Each row below holds a small network's activations on one input, seen along a few directions.
Each table varies a few parts of the input and shows all the possible inputs, shuffled.
A made-up example of a description, with smaller parts first: one of 5 places around a ring, together with either a single point or one of 11 places along a line or (one of 2 separate values, together with one of 6 places along a line).
Shared parts are said once, and a part with two or three values counts as separate values.

Rows:
r1: [90,217,-25,-265,246,-21,-56,-203,-21,-374,-158,224,-172,-258]
r2: [-21,-337,-160,-285,107,-202,155,-286,153,-242,-12,-39,151,-236]
r3: [336,-22,147,-165,-893,3,-239,505,338,-131,-70,364,391,470]
r4: [-69,239,150,217,265,47,-83,167,-58,-93,-172,156,-2,-162]
r5: [-107,63,-22,305,-217,196,-46,-3,-177,349,192,-219,-38,163]
r6: [-1,336,92,551,58,-24,140,106,-141,-27,-15,101,-89,-22]
r7: [-77,-116,-210,-294,171,-350,203,-155,50,92,-63,-14,88,64]
r8: [50,-232,69,-291,-11,236,-212,-206,-69,-145,205,-124,-195,-199]
r9: [-74,-55,45,45,-91,322,-192,85,-164,229,-16,-165,-50,91]
r10: [-51,-178,-136,-49,124,-121,262,82,190,222,-76,-106,101,72]
r11: [-90,-33,83,-92,20,201,-235,-174,-92,67,181,-210,-168,55]
r12: [25,267,115,38,334,-34,-129,-27,-42,-224,-15,149,-135,-100]
r13: [-9,-148,-147,285,-114,-255,433,110,33,277,17,-118,118,61]
- What is each input in this table made of? => either a single point or (one of 3 separate values, together with one of 4 places along a line)

Rows:
r14: [21,-217,-65,-173,-71,-390,251,9,337,-99,-52,24,198,57]
r15: [-146,-47,-33,109,173,188,-9,-118,-245,350,106,-337,-142,-9]
r16: [27,39,-43,-403,713,158,-209,-388,-304,-322,-47,-18,-384,-575]
r17: [43,-74,79,-255,-465,34,-209,93,226,-116,39,154,195,146]
r18: [-55,-77,-172,136,108,-213,253,-147,110,46,-40,-145,72,40]
r19: [-132,-226,-142,-146,69,55,78,-180,-60,135,56,-209,-4,-56]
r20: [106,-5,121,-38,-381,-209,-75,270,385,-162,-99,196,236,195]
r21: [-16,59,64,151,-183,285,-110,52,-293,222,105,-30,-96,132]
r22: [-51,-338,-59,-424,-186,-95,96,-73,233,23,52,26,167,16]
r23: [76,195,-93,-114,767,-92,3,-364,-97,-432,-159,50,-373,-518]
r24: [58,187,74,403,-107,16,63,151,-172,129,28,-5,-31,176]
r25: [113,248,162,287,-280,38,-142,389,44,-66,-17,233,188,184]
r26: [-82,91,-81,431,282,-68,317,-9,-108,240,-10,-184,-125,26]
r27: [40,164,188,36,-439,293,-306,317,-56,53,39,247,99,186]
- The inputs of r15 and r26 match in every part but one. If r27 is changed in the same way as r15 into r26, which row does it become? => r25
- What is each input in this table made of? => one of 2 separate values, together with either a single point or one of 6 places around a ring
- Change only the choice among 2 separate values in r21. List by row number the other rows that result. => r24

Rows:
r28: [-51,-119,142,92,-856,88,-5,135,121,197,172,72,280,490]
r29: [32,55,-58,-11,24,-322,198,-15,155,15,-22,6,34,72]
r30: [151,164,22,8,-10,129,-24,-33,-187,-136,0,6,-241,-93]
r31: [91,91,-18,11,-21,-279,298,-17,131,-80,-99,194,223,29]
r32: [52,154,140,-106,39,77,-184,136,90,-45,-204,246,40,-88]
r33: [-202,-246,-123,-214,74,60,-33,-6,102,136,80,-203,98,-209]
r34: [-64,162,156,-110,106,46,-240,81,89,11,42,72,-9,-111]
r35: [155,190,-19,66,3,30,-159,-10,-198,-284,3,164,-36,-41]
r36: [8,236,60,228,112,-72,97,38,90,61,-61,51,-99,49]
r37: [64,-140,-19,-107,3,-18,85,-269,-171,-174,69,-83,-42,-22]
r38: [-145,-100,-25,-67,267,272,-167,129,8,223,68,-57,-144,-66]
r39: [-52,-122,91,-299,-8,-54,-110,-1,260,-54,-34,45,54,-2]
r40: [25,247,-2,210,64,-74,114,182,44,-137,-138,127,93,2]
r41: [-81,-47,125,-41,223,115,-251,154,-52,66,-99,-41,-51,-37]
r42: [-70,-107,-51,100,140,-225,221,-62,70,8,-7,-113,132,116]
r43: [-84,-180,-183,132,86,-69,299,-90,115,175,-1,-213,24,-44]
r44: [25,26,-138,121,90,275,-50,-174,-240,94,-1,-169,-182,-92]
r45: [-1,-234,-219,-44,-2,50,49,-198,-192,-5,107,-226,-117,-150]
r46: [-25,-33,48,-285,-74,-142,-107,43,201,-125,-98,236,206,-65]
r47: [-106,-238,67,-316,100,-56,-48,50,101,46,77,-13,11,-22]
r48: [159,45,-102,-174,-173,-109,54,-159,-93,-320,-47,122,99,-20]
r49: [109,24,-3,103,106,142,-88,-80,-232,-37,74,-27,-245,-52]
r50: [-143,58,-58,299,204,61,160,-31,-99,231,-81,-146,-71,-17]
r51: [84,55,167,304,-583,231,-207,329,31,226,180,50,113,414]
r52: [119,-53,-29,-157,-140,-85,19,-244,-65,-175,75,10,-121,-45]
r53: [-48,111,29,258,226,-73,78,111,-78,86,-54,-109,-48,0]
- What is each input in this table made of? => one of 2 separate values, together with either a single point or (one of 3 separate values, together with one of 4 places along a line)
- The inputs of r51 and r28 match in every part but the choice among 2 separate values. If r50 is changed in the same way as r51 into r28, which row does it become? => r43
- Change only the choice among 2 separate values in r38. List by row number the other rows that result. => r33
- Change only the place on the line of 4 in r32. List by row number the other rows that result. => r34, r38, r41
- Start at r48 and move only the place on the line of 4, one step at a time. The first step leads to r52. Which rows follow, in order? => r37, r45

Rows:
r54: [299,290,133,68,-765,-23,-192,265,179,-303,-28,385,252,300]
r55: [-281,-36,-32,179,541,-87,217,152,163,368,-131,-204,-11,-109]
r56: [-281,134,48,437,307,151,72,306,35,501,-101,-76,-82,-32]
r57: [-65,-28,83,323,-551,379,-155,39,-345,372,313,-268,-67,485]
r58: [-151,-252,-203,314,-170,170,286,-76,-158,517,110,-353,-32,184]
r59: [189,-140,-66,-368,-26,-704,305,-108,445,-435,-158,196,254,-94]
r60: [-182,333,332,435,-88,393,-365,433,-133,340,87,24,-138,280]
r61: [58,250,-97,15,791,79,-83,-349,-484,-327,-86,-11,-441,-513]
r62: [86,295,-41,190,744,131,87,-338,-488,-344,-69,91,-357,-425]
r63: [282,-34,21,-333,-470,-323,-64,153,353,-489,-83,446,365,115]
r64: [112,17,-167,387,126,-484,513,52,125,48,-132,-104,217,36]
r65: [102,156,-50,-188,765,106,-79,-448,-460,-289,71,-74,-487,-510]
r66: [-88,-581,-169,-687,-67,-287,223,-382,283,-74,68,-201,67,-25]
r67: [11,-444,-43,-630,-481,63,-165,-122,152,-100,135,14,234,138]
r68: [-88,256,308,-122,-326,377,-517,394,193,48,-53,262,62,107]
r69: [61,-110,69,-201,-778,358,-310,0,-9,96,157,-24,130,298]
r70: [-192,-180,92,-535,405,-310,1,11,466,-75,-186,58,71,-281]
r71: [49,-43,-239,-162,643,269,-119,-575,-468,-309,127,-152,-509,-545]
r72: [124,154,-108,641,-158,-211,420,228,29,152,-115,46,108,136]
r73: [-156,-371,-262,79,114,-108,379,-242,-55,402,89,-476,68,93]
r74: [209,371,178,644,-545,11,-39,335,-156,0,95,133,69,463]
r75: [-99,-36,215,-486,-10,51,-414,270,333,-101,-110,288,229,-99]
- What is each input in this table made of? => either one of 4 places along a line or (one of 3 separate values, together with one of 6 places around a ring)
- Start at r62 and move only the place on the line of 4, one step at a time. The first step leads to r61. Which rows follow, in order? => r65, r71
- Change only the choice among 3 separate values in r66. List by row number the other rows that result. => r59, r70
- Change only the choice among 3 separate values in r63. List by row number the other rows that result. => r67, r75
